Each row has a name. Each question is about the rows just above it.

T: [-4.50  4.70 -4.51 -2.60 -4.25 -6.10]
F: [-4.50  4.71 -5.81 -4.52 -4.51  3.68]
E: [ 4.29  4.71 -4.50  1.88 -4.50 -7.47]
Shared by E and T: -> [-4.50]
Go on from [ 4.71 -5.81 -4.52] to the end of its row. -> [-4.51  3.68]
The one value in T and E: -> [-4.50]
The rest of the row after [-4.50  4.71]: -> [-5.81 -4.52 -4.51  3.68]
Whose row is [-4.50  4.71 -5.81 -4.52 -4.51  3.68]? -> F

L: [ 3.18 -4.39  8.04 -3.66 -4.83  6.99 -3.59]
U: [-0.79  1.57 -0.63  6.89  1.03 -3.59 -5.05]
R: [-8.95  3.85 -3.58  7.00  1.31  0.63  8.42]
V: [-4.13 -9.51  0.12  7.00 -5.48  4.19 -7.94]
Which value is in both R and V? -> [7.00]
Shared by U and L: -> [-3.59]

J: [ 3.22 -4.20 -4.35  1.16  3.09 -2.56 -1.48  5.75  3.34  3.92 -4.68 -1.36
 -0.81 -2.14 -3.82  2.42 -2.41  3.06 -3.04]
D: [ 4.42 -5.32 -2.81 -3.77 -0.95 -2.22 -7.13  0.49 -0.67  6.03 -2.01 -4.68
  1.46 -4.31 -4.42  6.17  1.18  1.97 -1.67]
M: [ 6.46 -0.95  2.18 -1.98  2.31  1.16 -1.39 -4.67  6.20  1.42 -7.25 -1.80
 -2.96 -5.50 -1.08  0.90 -4.92  7.87 -7.44]
Z: [ 6.46  0.10  2.18 -1.98  2.31  1.16 -1.39  1.21  6.20  1.42 -7.25  2.02
 -0.23 -2.18  1.60 -0.60 -6.61  9.00 -1.43]
K: [ 3.25 -4.78  2.09  3.22 -2.34  1.16 -1.40 -5.25 -3.17  4.13  3.31 -5.74
  4.02 -4.29 -1.60  6.76  2.73  2.18  2.04]
C: [ 2.10 -1.18  8.38  5.75  0.30  0.97 -5.74 -7.48 -0.18 -1.26  4.90  4.00
  3.33 -3.34  3.19  2.63 -0.64  5.67  2.59]
The one value in D and M: -> [-0.95]
Which value is in both J and C? -> [5.75]
The rest of the row after [-2.34  1.16]: -> [-1.40 -5.25 -3.17  4.13  3.31 -5.74  4.02 -4.29 -1.60  6.76  2.73  2.18
  2.04]
Whose row is [ 6.46  0.10  2.18 -1.98  2.31  1.16 -1.39  1.21  6.20  1.42 -7.25  2.02
 -0.23 -2.18  1.60 -0.60 -6.61  9.00 -1.43]? -> Z
Shared by J and D: -> [-4.68]
Shared by C and K: -> [-5.74]

G: [-0.44  0.36  0.26  0.62  4.10 -8.22  0.09 -1.32 -0.78  0.52]
Y: [ 4.11 -2.30 -4.84 -3.65 -1.69  1.96 -3.77  2.79  0.56  0.31]
X: [-1.52 -0.13  0.60  1.76 -0.35 -0.19  0.42 -0.25  5.53  0.87]
A: [-3.18 -3.26 -2.16  0.37 -2.37 -2.36  1.82 -6.68  8.02  2.16]
B: [ 1.81 -2.47  4.07  4.13  6.90  2.16  3.04 -5.26 -0.26  1.47]
P: [ 0.69 -1.19  3.99  4.07  2.42  2.47  4.83 -7.41  0.56  0.30]
Q: [ 0.72 -1.04  2.52 -0.88  4.77  2.91  3.45  2.61 -0.13 -3.65]
H: [-4.22  3.42  0.26  0.61  4.10 -1.47 -2.65 -2.63 -4.95 -1.62]
W: [-2.88  3.19 -1.02 -0.06 -1.47  1.97 -1.47 -3.42 -0.86 -8.22]
N: [ 3.25 -0.18 -0.68 -0.19  2.13 -3.15  5.61  4.51 -2.63 -6.10]
Shared by X and N: -> [-0.19]
Go on from [ 4.77  2.91  3.45  2.61 -0.13] to the end of its row. -> [-3.65]
After [ 0.26  0.62  4.10 -8.22], its row goes on with -> [ 0.09 -1.32 -0.78  0.52]
After [ 0.69 -1.19  3.99  4.07  2.42], its row goes on with -> [ 2.47  4.83 -7.41  0.56  0.30]
The one value in W and G: -> [-8.22]
Which value is in both H and W? -> [-1.47]
Which value is in both Y and Q? -> [-3.65]

pumu: [ 3.18 -0.53 -1.80  1.65]
muk: [-1.52 -0.41  1.10  7.91]
Pumon: [ 0.64 -0.40  1.10  7.91]
goz: [ 0.63 -0.40  1.10  7.91]
The rest of the row after [ 0.64 -0.40  1.10]: -> [7.91]
The rest of the row after [-0.41  1.10]: -> [7.91]
Whose row is [-1.52 -0.41  1.10  7.91]? -> muk
The rest of the row after [ 0.63 -0.40  1.10]: -> [7.91]
Go on from [-0.53 -1.80] to the end of its row. -> [1.65]

Leku: [-4.12  5.96 -2.72  1.23  5.42  2.77 -5.53 -4.12 -2.73  0.70 -4.41  1.24
 -0.66]
zitu: [-4.12  2.71 -1.08  1.23  5.42  2.77 -5.53 -4.12  1.71 -0.19 -5.54  1.88
  0.21]
Ruvo: [-7.22  5.96 -0.84 -4.39  0.47 -3.41 -4.82 -2.72  1.18  1.98  0.50 -1.75
 -3.55]
Go on from [ 5.96 -0.84] to the end of its row. -> [-4.39  0.47 -3.41 -4.82 -2.72  1.18  1.98  0.50 -1.75 -3.55]
Which row holds [-4.12  2.71 -1.08  1.23  5.42  2.77 -5.53 -4.12  1.71 -0.19 -5.54  1.88
  0.21]? -> zitu

fanu: [ 1.32 -0.15  0.44 -0.03  0.37 -0.01  0.86  3.85  1.20 -0.12  0.43  0.61
  0.82  1.09  0.57  0.25  1.39  0.06  4.70]
lefoz: [ 1.32 -0.15  0.44 -0.03  0.37 -0.01  0.86  1.32  1.20 -0.12  0.43  0.61
  0.82  1.23  0.46  0.42  0.71  0.19  4.85]
Megam: [ 0.73 -0.05  0.63  1.31  0.30  0.23  0.93  0.63  0.52  0.05  0.06  0.41
  0.64  1.21  0.54  0.32  1.37  0.17  7.06]
Which value is in both fanu and Megam? -> [0.06]
Which row holds [ 0.73 -0.05  0.63  1.31  0.30  0.23  0.93  0.63  0.52  0.05  0.06  0.41
  0.64  1.21  0.54  0.32  1.37  0.17  7.06]? -> Megam

mikad: [-0.51 -3.29 -1.12 -7.10  2.90]
Sozu: [-0.85 -0.45  7.50 -2.35  0.83]
gup: [ 0.78  0.12 -2.91 -0.24 -0.50]
Lidis: [-0.86 -0.45  7.50 -0.03 -6.68]
Gok: [-0.50 -5.81  0.82  0.83  4.94]
Shared by gup and Gok: -> [-0.50]
The rest of the row after [-5.81  0.82  0.83]: -> [4.94]
Shared by Sozu and Gok: -> [0.83]
After [-0.85 -0.45  7.50], its row goes on with -> [-2.35  0.83]

Nates: [ 1.65  0.92 -1.47 -0.24  1.43  2.07 -1.01  1.43 -0.91 -1.70 -1.00  4.50
  0.95 -1.62 -0.66  0.08 -2.93  2.58 -1.24]
fov: [ 1.65  0.91 -1.47 -0.23  1.43  4.51  1.55  0.34 -4.87  3.44 -1.52 -0.44
 -1.76  0.28  0.97  2.59 -3.30 -3.14  3.83]
Simub: [ 2.41  0.91 -1.47 -0.24 -3.43 -4.75  1.09 -5.31  1.79 -0.65 -1.53 -0.44
  0.69  7.12  0.98  2.59 -5.85  3.15  4.92]
Go on from [0.97 2.59] to the end of its row. -> [-3.30 -3.14  3.83]
After [-1.52 -0.44], its row goes on with -> [-1.76  0.28  0.97  2.59 -3.30 -3.14  3.83]
Go on from [ 1.65  0.92 -1.47 -0.24  1.43] to the end of its row. -> [ 2.07 -1.01  1.43 -0.91 -1.70 -1.00  4.50  0.95 -1.62 -0.66  0.08 -2.93
  2.58 -1.24]
Whose row is [ 1.65  0.91 -1.47 -0.23  1.43  4.51  1.55  0.34 -4.87  3.44 -1.52 -0.44
 -1.76  0.28  0.97  2.59 -3.30 -3.14  3.83]? -> fov
Go on from [ 0.91 -1.47 -0.23] to the end of its row. -> [ 1.43  4.51  1.55  0.34 -4.87  3.44 -1.52 -0.44 -1.76  0.28  0.97  2.59
 -3.30 -3.14  3.83]
Go on from [-1.47 -0.23] to the end of its row. -> [ 1.43  4.51  1.55  0.34 -4.87  3.44 -1.52 -0.44 -1.76  0.28  0.97  2.59
 -3.30 -3.14  3.83]

tad: [ 1.81 -2.15  1.48 -1.88 -3.85  2.18 -5.22 -1.43 -3.94 -7.66]
tapo: [ 4.02 -3.73 -6.42 -3.64 -2.48 -1.60 -2.67  1.73 -3.23  2.61]
kop: [-2.08  3.66  2.13  3.76  0.85 -5.99  0.34 -1.30 -0.02  1.06]
nivu: [-6.06  2.56  2.33  2.39  4.00 -4.35  4.26 -1.25  3.54  3.42]
leta: [-2.08  3.66  2.13  3.76  0.85 -5.99  0.34 -1.30 -0.02  2.62]
Dob: [ 3.08  5.55  2.92  5.40 -4.16 -1.67 -4.66 -1.19 -3.81  2.73]
gole: [ 4.50 -1.53  2.56 -1.35 -6.30  2.26 -7.28 -1.20 -5.87 -5.51]
dofo: [-1.58 -2.32  1.34 -1.82 -1.60 -3.33 -2.01 -1.57 -1.52 -7.22]
navu: [-5.54  3.98  3.81  3.60  3.90 -1.95  3.75 -1.93  3.58  4.25]
reke: [-0.44 -3.41 -5.53 -3.38  0.99 -4.67  1.70  1.65  0.35  4.45]
Mav: [ 0.34 -1.28  1.27 -1.30  1.40  4.38 -1.12 -1.22 -0.80  0.77]
sigep: [ 3.06 -1.80  0.86 -1.80 -1.72 -1.90 -2.22 -1.96 -1.99  3.82]
Whose row is [ 4.50 -1.53  2.56 -1.35 -6.30  2.26 -7.28 -1.20 -5.87 -5.51]? -> gole
The rest of the row after [ 1.40  4.38 -1.12 -1.22]: -> [-0.80  0.77]

desat: [-2.04  3.74 -0.18 -2.89  2.63 -0.69 -5.51  0.76 -0.16  1.24  0.04  1.55
 -1.00 -0.77  2.80  2.34  0.87  2.56 -2.35 -0.79  0.51  2.70 -0.94  4.59
  3.05 -2.02]
rok: [-0.74  0.10  2.04 -4.43  3.86 -3.27 -2.26 -2.60 -1.64  2.40 -5.42 -1.66
 -5.33  0.63  4.03  0.04 -0.35  0.46 -0.96  1.67  7.21  0.16 -2.61  3.52
  1.10  0.91]
dirum: [-0.74  0.10  2.04 -4.43  3.86 -5.33 -2.26 -2.60 -1.64  2.40 -5.42 -1.66
 -5.33  0.63  4.03  0.04 -0.35  0.46 -2.35 -0.79  0.51  2.70 -0.93  1.94
  4.04 -2.13]
Zuro: [-0.04 -0.70  0.69  0.04 -1.49  1.17 -0.95  1.66 -2.17 -3.97  2.20  3.01
  4.09 -1.22 -1.15 -2.15  3.52 -0.08  1.67  3.98 -0.05  1.59  2.97  1.13
 -0.50  2.66]
zigot: [-2.15 -1.05 -1.96  2.82  4.03  2.34  0.46  1.18  1.24 -0.07  0.72  0.59
 -5.34 -1.40 -2.38  0.19  1.44 -0.33 -1.32  2.85 -0.24  0.36  1.35 -1.13
 -1.88 -1.91]
The one value in desat and rok: -> [0.04]
Go on from [ 0.04 -0.35  0.46 -0.96  1.67] to the end of its row. -> [ 7.21  0.16 -2.61  3.52  1.10  0.91]
The one value in dirum and Zuro: -> [0.04]
Which value is in both Zuro and dirum? -> [0.04]
The one value in rok and desat: -> [0.04]
Go on from [-2.35 -0.79  0.51  2.70 -0.94] to the end of its row. -> [ 4.59  3.05 -2.02]
Whose row is [-0.74  0.10  2.04 -4.43  3.86 -3.27 -2.26 -2.60 -1.64  2.40 -5.42 -1.66
 -5.33  0.63  4.03  0.04 -0.35  0.46 -0.96  1.67  7.21  0.16 -2.61  3.52
  1.10  0.91]? -> rok

Nolag: [-2.63  0.45  2.47 -5.00 -0.01  3.23  1.03  6.11 -3.38 -1.14]
perum: [ 3.49 -4.69 -1.61 -4.59 -4.84  8.28  7.51 -3.44 -5.02  6.92]
vilu: [-6.29  3.85  0.61  0.57 -3.83  5.00 -7.72 -3.75 -1.68 -5.37]
sesi: [-0.05  0.45  3.18  3.72  4.43  0.79 -0.01  0.52  0.46 -0.18]
zupez: [-1.73 -3.68  0.79  2.87  0.04 -1.02  4.26 -5.02  3.05  4.47]
zazoz: [ 2.53 -5.00  3.17  3.72  4.43  4.95  2.36 -3.39 -1.30  2.04]
fuso: [ 1.24 -1.36  1.31 -2.18  2.93  3.17  3.41  2.63 -1.36 -2.03]
faz: [ 0.88 -1.04 -8.30 -7.33 -1.06  2.67 -6.38  3.11  0.19 -1.23]
tem: [-4.71 -3.46  4.53 -1.63 -2.38 -2.69  2.46 -1.08  1.68  1.10]
vumud: [-4.48  4.83 -0.05 -1.23 -0.62  0.36 -4.94 -3.21 -6.57 -0.50]
Guneb: [ 4.72  0.49  4.12  5.87  3.53  4.53  1.08 -3.74 -1.68  4.52]
ber: [-0.79  1.34 -2.14  3.66 -4.24 -1.24 -4.87  1.56  5.47  8.37]
Go on from [ 2.47 -5.00] to the end of its row. -> [-0.01  3.23  1.03  6.11 -3.38 -1.14]
Shared by perum and zupez: -> [-5.02]
Go on from [-3.75 -1.68] to the end of its row. -> [-5.37]
Shared by Guneb and tem: -> [4.53]
After [3.17 3.72 4.43], its row goes on with -> [ 4.95  2.36 -3.39 -1.30  2.04]

kiben: [-1.43 -2.69 -1.85 -2.38 -0.43 -1.21 -0.28 -1.69 -1.02  0.00 -2.58 -0.84
 -1.56 -1.91 -1.45  0.89 -0.85 -1.69]
Pobi: [-2.77 -4.94 -3.25 -2.62  0.48 -1.27 -2.20 -3.85 -1.33  1.18 -4.59 -2.56
 -1.68 -3.44 -2.63  2.79 -1.98 -2.13]
fezes: [-2.58 -7.68 -1.62 -4.64  7.71  6.76 -1.79 -4.44  4.79  3.41  1.08 -1.53
  4.13 -5.78 -4.57  5.99 -6.26  1.45]
voko: [-0.91  4.76 -0.89  2.07 -6.95 -7.18  0.24  0.56 -4.44 -3.02 -1.64 -0.91
 -3.47  3.24  2.62 -6.14  3.59 -3.17]
Gon: [ 1.01  0.90  0.46  2.68 -1.24 -2.60 -4.43 -0.80  0.64  1.45 -1.14 -0.17
 -0.25 -0.10 -2.87 -3.98 -2.18  0.60]
rafeg: [-4.13 -2.00 -1.71 -1.32 -1.42 -0.14 -2.54 -4.48 -1.39  1.69  3.33 -4.80
 -1.77 -4.41 -0.76 -1.49 -5.05  2.44]
pimu: [ 2.88  1.88 -0.39  1.46 -3.01 -0.62  0.14  5.85 -4.12 -8.83 -5.23  2.21
 -1.84  4.65 -0.73 -2.56  4.01 -3.20]
Bep: [-7.84 -6.35 -6.93 -8.35  0.01  3.33  5.30 -3.72 -5.74 -5.34 -0.75 -6.13
 -2.25 -4.87  2.43  5.99 -0.16 -2.55]
Vogik: [ 0.02  3.56 -0.18  3.04 -6.56 -5.07 -0.54  1.66 -5.16 -2.38 -2.01 -1.16
 -4.66  1.84  1.65 -4.66  2.05 -0.82]
bir: [-2.77 -4.94 -3.25 -2.62  0.48 -0.34 -1.39 -2.76 -1.52  1.18 -4.59 -2.16
 -1.68 -3.44 -0.88  2.79 -1.98 -2.13]
Zemot: [-0.27  1.48 -1.22  2.33 -3.90 -2.73 -3.29 -1.69 -1.03  0.00 -2.58 -0.84
 -2.13 -0.92 -1.56 -5.05 -0.62 -1.10]
kor: [-3.31 -1.37 -1.60 -0.91 -1.71 -1.26 -2.20 -3.85 -1.33  1.52  1.92 -3.82
 -1.67 -3.33 -0.69 -1.76 -3.72  1.23]
Go on from [-1.69 -1.02  0.00 -2.58 -0.84] to the end of its row. -> [-1.56 -1.91 -1.45  0.89 -0.85 -1.69]
After [-1.26 -2.20 -3.85 -1.33], its row goes on with -> [ 1.52  1.92 -3.82 -1.67 -3.33 -0.69 -1.76 -3.72  1.23]
Shared by kor and voko: -> [-0.91]
Shared by rafeg and bir: -> [-1.39]
After [-3.25 -2.62  0.48 -0.34], its row goes on with -> [-1.39 -2.76 -1.52  1.18 -4.59 -2.16 -1.68 -3.44 -0.88  2.79 -1.98 -2.13]
Shared by pimu and Pobi: -> [-2.56]

puna: [-3.56  4.47 -4.18  2.66 -3.58  9.26 -1.47  3.02 -2.21 -2.20 -4.76 -3.10
 -0.34 -0.23  8.25  0.51  3.87 -2.27  5.51 -7.27 -7.05 -1.49 -2.57  0.47
 -0.20 -1.53 -0.09 -1.11  7.30  7.69 -3.80 -6.06 -2.81 -2.69  3.37  1.21
 -3.46 -3.09 -3.59  3.74 -3.18 -2.93  1.77 -2.47  7.53  1.93 -1.72 -4.24
  0.85 -2.64  6.21 -5.06 -1.42]
tiv: [ 2.15  0.85  6.23  2.15  1.69  3.38  3.51  4.48  4.05  6.20  4.53  2.54
 -8.29  5.24 -1.92 -1.45  1.81  7.64 -0.21 -2.83  5.01  6.64 -3.75 -2.04
  0.11  2.10 -0.55  7.92 -2.30 -6.97  3.07 -0.28  0.73 -4.03 -5.62 -6.23
  3.64 -0.71  1.48 -8.94 -3.08  1.61 -2.54 -5.51 -1.73 -6.76  0.97 -1.01
 -4.20 -0.02  0.50  4.50  1.80]
Moli: [ 2.15  0.85  6.23  2.15  1.69 -2.71  3.51  4.48  4.05  6.20  4.53  2.54
 -8.29  5.24 -1.92 -1.45  1.81  7.64 -0.21 -2.83  5.01  6.64 -3.75 -2.04
  0.11  2.10 -0.55  7.92 -2.30 -6.97 -4.20 -0.28  0.73 -4.03 -5.62 -6.23
  3.64 -0.71  1.48  0.28  2.41 -5.20  8.19  3.53 -0.33  3.00 -3.28  3.38
 -2.70  0.83 -1.98  5.45 -1.37]
Shared by puna and Moli: -> [0.85]
Which value is in both Moli and puna? -> [0.85]

teg: [ 3.10 -1.35  1.48  1.80]
dasel: [ 6.82 -2.66  2.49  3.87]
gupas: [ 5.94 -2.47  0.61  1.26]
pim: [ 2.90 -5.79  3.40  3.82]
pufo: [ 0.57 -7.37  4.16  4.22]
Pibo: [ 0.80 -5.80  2.90  3.55]
luk: [ 0.88 -7.36  4.25  4.39]
kuz: [ 0.18 -1.14 -1.03  2.76]
Moruf: [ 5.85 -1.50  1.38  2.89]
Nuzon: [ 0.84 -4.48  2.51  2.46]
diziz: [ 0.84 -4.48  2.51  2.27]
lin: [ 3.10 -1.35  1.81  2.28]
Shared by Pibo and pim: -> [2.90]
After [ 0.57 -7.37  4.16], its row goes on with -> [4.22]

